145  147  147  152 -> 145

135  134  107  120  126  127  131
135  136  111  122  136  117  129
128  134  130  129  138  112  125
-> 129

117  102  104  132 -> 117

121  143  126  122
141  103  131  138
142  102  131  139
-> 142

145  144  124  128  146  156
116  120  126  133  114  131
-> 126

124  141  142  118  116  140  125
137  131  154  102  115  144  120
-> 102
---
array([[114, 137, 147, 124, 140],
       [136, 151, 148, 138, 129],
       [141, 152, 112, 111, 112]]) → 112

array([[126, 146, 109, 104, 120, 132, 155],
       [141, 100, 138, 138, 108, 143, 152],
       [130, 145, 128, 153, 152, 104, 149]]) → 128

array([[128, 146, 126, 120],
       [126, 139, 122, 133],
       [148, 150, 137, 122]]) → 137

array([[142, 149, 128, 135],
       [116, 140, 127, 130],
       [138, 154, 141, 137]]) → 141

array([[150, 142, 133, 120],
       [150, 145, 122, 132],
       [148, 142, 127, 122]]) → 127

array([[117, 113, 120, 114, 111, 116],
       [109, 113, 119, 114, 113, 112],
       [108, 129, 155, 136, 141, 117]]) → 155

array([[128, 132, 129, 154, 128, 132],
       [133, 128, 126, 138, 129, 129],
       [129, 128, 127, 131, 129, 129]]) → 127
---
[149 136 140 138] ==> 140

[[151 157 129 107 150 145]
 [148 133 146 130 132 129]] ==> 146

[123 154 112 129 126] ==> 112

[147 101 144 150 130 124 152] ==> 144

[[138 154 132 124 129 147 150]
 [155 132 148 141 114 127 130]] ==> 148

[129 137 150 121 128] ==> 150

[128 126 108 145 156 138 127] ==> 108

[[105 111 140 102 106 154 148]
 [118 114 124 112 124 146 129]
 [149 148 124 150 153 106 115]] ==> 124

[118  98 128 145 122 154] ==> 128
---
[134 130 104 135 126] -> 134
[114 125 118 155 130] -> 114
[104 122 132 123 115] -> 104
[151 139 136 150 156] -> 151
[106 142 135 127 126] -> 106
[122 139 127 119 153] -> 122
[140 138 128 150 100] -> 140
[138 124 126 111 103] -> 138
---
[100 117 111 149] 111

[[124 125 142 129 104 131 111]
 [104 129 133 148 112 130 122]] 142

[107 127 120 110 155  99] 120

[[131 126 135 136 121 123]
 [131 122 130  99 135 133]] 135

[[133 138 126 146 139]
 [137 138 115 110  99]] 126

[[152 113 113 117 121]
 [111 139 136 135 142]] 113

[138 100 132 131 125 121] 132

[125 129 124 151 124] 124
---
[156 116 105 132] → 156, 132

[147 148 107 104 153 158] → 158, 153

[151 109 117 108 115] → 151, 117

[[153 133 135 146 139 144 136]
 [132 132 130 132 130 129 131]] → 153, 146

[142 152 130 101] → 152, 142

[140 122 150 105 116 141] → 150, 141

[128 105 148 140 135 112 123] → 148, 140

[152 135 136 131 136 125 143] → 152, 143

[156 151 126 132] → 156, 151

[[150 143 153 131 100 152 142]
 [143 139 144 131 107 139 137]] → 153, 152
---
Input:
array([[135, 130, 137, 129, 125, 136],
       [138, 124, 131, 130, 126, 122],
       [129, 124, 132, 120, 132, 144],
       [147, 121, 131, 131, 116, 133],
       [121, 139, 130, 111, 125, 151],
       [127, 142, 136, 111, 122, 147],
       [114, 137, 124, 112, 120, 152],
       [113, 139, 128, 115, 123, 148],
       [134, 134, 109, 118, 136, 149],
       [125, 113, 143, 140, 117, 110],
       [133, 113, 134, 146, 134, 111],
       [124, 142, 117, 114, 130, 144]])
Output: 144

Input:
array([[106, 143, 104, 144, 153, 109, 154, 155, 117, 154, 116, 155, 156,
        124, 113, 155],
       [122, 113, 125, 138, 109, 117, 113, 136, 112, 148, 130, 153, 149,
        129, 131, 108],
       [103, 102, 101, 126, 102, 104, 106, 138, 103, 148, 107, 147, 148,
        109, 102, 109],
       [101, 122, 100, 115, 139, 101, 155, 152,  99, 143, 101, 151, 142,
        103, 100, 155],
       [105, 111, 104, 118, 109, 107, 116, 153, 105, 149, 102, 152, 148,
        107, 105, 118],
       [ 99, 105, 101, 111, 106, 100, 119, 138, 101, 135, 102, 142, 135,
        100, 102, 120]])
Output: 120

Input:
array([[145, 138, 133, 136, 123, 119, 142],
       [145, 144, 129, 137, 123, 118, 131],
       [124, 144, 128, 146, 137, 123, 117],
       [124, 144, 122, 143, 135, 121, 118],
       [151, 131, 129, 128, 119, 123, 133],
       [145, 141, 129, 138, 125, 118, 131],
       [149, 132, 126, 125, 119, 124, 132],
       [125, 115, 120, 114, 128, 145, 122],
       [148, 130, 128, 124, 118, 126, 132],
       [127, 131, 140, 138, 130, 138, 147]])
Output: 147

Input:
array([[124, 125, 126, 125, 135, 122, 126, 123, 136, 142, 133, 121, 119,
        135, 120, 125],
       [124, 125, 120, 139, 135, 122, 136, 155, 136, 142, 127, 121, 127,
        142, 118, 130],
       [124, 125, 126, 122, 135, 122, 126, 111, 136, 133, 133, 130, 119,
        115, 125, 126],
       [124, 125, 131, 125, 135, 122, 119, 113, 136, 144, 133, 121, 120,
        135, 110, 131],
       [124, 125, 126, 125, 135, 122, 126, 123, 136, 127, 133, 128, 119,
        121, 131, 125],
       [124, 125, 126, 125, 135, 122, 126, 123, 136, 142, 133, 121, 119,
        135, 118, 130],
       [124, 125, 126, 125, 135, 122, 126, 123, 136, 156, 133, 121, 119,
        135, 116, 130],
       [124, 125, 126, 125, 135, 122, 126, 123, 136, 151, 133, 121, 119,
        135, 118, 130],
       [124, 125, 126, 125, 135, 122, 126, 123, 136, 146, 133, 121, 119,
        135, 118, 130],
       [126, 125, 126, 125, 128, 122, 126, 123, 129, 142, 133, 121, 132,
        135, 118, 134],
       [124, 125, 126, 125, 132, 122, 126, 129, 132, 142, 131, 121, 131,
        135, 118, 132],
       [124, 125, 126, 123, 135, 122, 126, 112, 136, 132, 133, 130, 119,
        115, 125, 126]])
Output: 126

Input:
array([[146, 122, 131, 125, 119, 129, 126, 123, 140],
       [117, 143, 130, 130, 141, 131, 127, 123, 128],
       [126, 133, 150, 132, 123, 125, 124, 125, 133],
       [131, 136, 137, 139, 118, 131, 129, 127, 143],
       [124, 126, 129, 119, 139, 130, 126, 114, 119],
       [132, 125, 126, 117, 111, 131, 130, 115, 134],
       [121, 130, 141, 129, 135, 122, 130, 125, 144],
       [130, 135, 139, 135, 146, 127, 124, 127, 133],
       [138, 139, 133, 122, 117, 127, 122, 129, 141],
       [139, 130, 123, 126, 116, 139, 124, 115, 120],
       [121, 129, 130, 136, 140, 136, 131, 115, 123]])
Output: 123

Input:
array([[118, 131, 122, 126, 128, 121, 120, 118, 132],
       [136, 131, 134, 129, 134, 118, 123, 122, 131],
       [134, 131, 133, 120, 139, 113, 125, 129, 128],
       [104, 147, 122, 133, 120, 115, 119, 104, 141],
       [129, 134, 123, 119, 142, 131, 130, 130, 119]])
Output: 119
---
[[108 137 113 102 132 100]
 [134 146 131 145 149 145]
 [140 109 133 150 115 148]] 108, 148

[[120 115 121 140 120]
 [126 126 127 116 152]
 [121 117 130 140 124]] 120, 124

[107 145 152 103] 107, 103

[[153 122 102 116]
 [154 135 108 135]
 [141 138 107 141]] 153, 141

[138 121 125 108 115  99 128] 138, 128

[[126 115 155 130]
 [146 116 114 129]
 [115 113 115 128]] 126, 128
---
[109 152 116 122 111] -> 109, 111

[120 123 150 147 125 116] -> 120, 116

[156 157 148 103 146] -> 156, 146

[[111 125 124 111 106 138]
 [113 107 122 131 119 122]
 [124 134 153 135 121 135]] -> 111, 135

[103 153 149 106  98] -> 103, 98

[151 126 130 116] -> 151, 116

[[147 116 137 138 148]
 [117 122 106 112 127]
 [147 117 128 137 126]] -> 147, 126

[151 121 116 120 128 148 127] -> 151, 127

[143 132 130 150 133 128 124] -> 143, 124

[106  99 128 105 122] -> 106, 122
